These are the activations of a small network on made-up records, seen along a few directions, one row for each record.
Records have a field called G. Each example row is followed by its value.
Other fields move the rows too, some of them a lot.
Strong random noise was added to every row along 6 fixed directions; ignore it. To show where, here is one row again and again, with new noise each time:
-154 41 13 -50 31 -98 -389 -204 207 296 -131 33 223 165 -381 -607 -250
 247
173 -167 -285 143 104 -536 -350 125 205 186 81 142 -28 -36 -232 43 73
 228
180 -236 -167 201 31 -144 169 -178 -63 -160 345 13 -235 75 -140 -186
 -196 247
-33 4 292 355 321 250 -108 305 -176 149 -11 -222 103 464 191 -104 -177
 142
367 -353 -221 -15 197 -184 439 -133 77 -65 431 -6 -267 -98 -31 147 157
 11
-122 -38 140 -57 -1 276 340 -315 1 -200 145 -106 49 263 -164 -557 -258
 105
-292 97 40 -182 -117 57 -64 -418 162 30 -102 18 191 118 -446 -744 -266
 170
12 13 4 233 322 -108 -491 46 -119 659 -142 -90 -34 -23 -94 -33 -76 172

189 -219 -294 -41 43 -337 100 22 7 -121 145 75 -144 -196 -171 185 133 29
g6
40 -64 -51 -278 -113 6 335 72 443 -211 243 -46 185 186 -80 -261 72 1
g13
217 -447 -125 426 413 -177 12 312 74 -167 78 201 18 226 198 128 84 116
g15
-14 79 194 -111 169 199 -76 -203 291 313 -14 -70 189 171 -106 -712 -233
 49
g11
-126 60 -69 -103 137 -342 -155 474 517 -1 -260 53 458 45 -12 244 424
 -223
g3
-576 496 131 -263 -208 49 -6 -5 -6 80 -384 -4 195 -269 -75 51 262 -164
g1
534 -346 112 16 107 319 124 -278 -113 236 516 -87 -255 302 161 -222 -507
 160
g12
129 -239 -239 -85 -129 -354 -241 -84 -49 -291 -112 284 -21 -227 -289 254
 228 -5
g9
141 135 -70 146 109 -220 -253 242 62 449 -10 -70 -21 -26 203 245 117 128
g14

Here are new rows. What is G for each?
-208 275 22 385 127 -91 -107 401 102 122 -40 -84 70 183 114 -38 53 105
g13
17 -424 160 435 539 369 -17 26 -339 -14 -82 -59 12 322 206 -246 -233 -20
g15
-258 225 22 -336 -363 1 187 39 259 -188 -121 -15 229 -108 -216 -41 238
 -94
g13
-197 67 -96 -161 126 -12 -63 36 -326 202 -304 -45 -143 -679 46 663 435
 -311
g1
-225 -59 150 176 391 126 -192 102 -38 291 -388 52 217 108 65 -96 110 -71
g15
-334 -19 -97 -36 -81 -185 367 214 148 -559 -202 228 220 54 -25 25 394
 -205
g15
-90 50 -272 484 -92 -490 308 558 -46 -745 78 95 -60 -79 190 652 381 -137
g3
-243 147 48 250 136 -33 -349 167 -63 207 -308 -102 214 4 -20 -5 -57 -39
g3
133 -68 -94 71 148 -83 235 134 114 59 165 -82 -137 -118 67 227 214 -97
g13
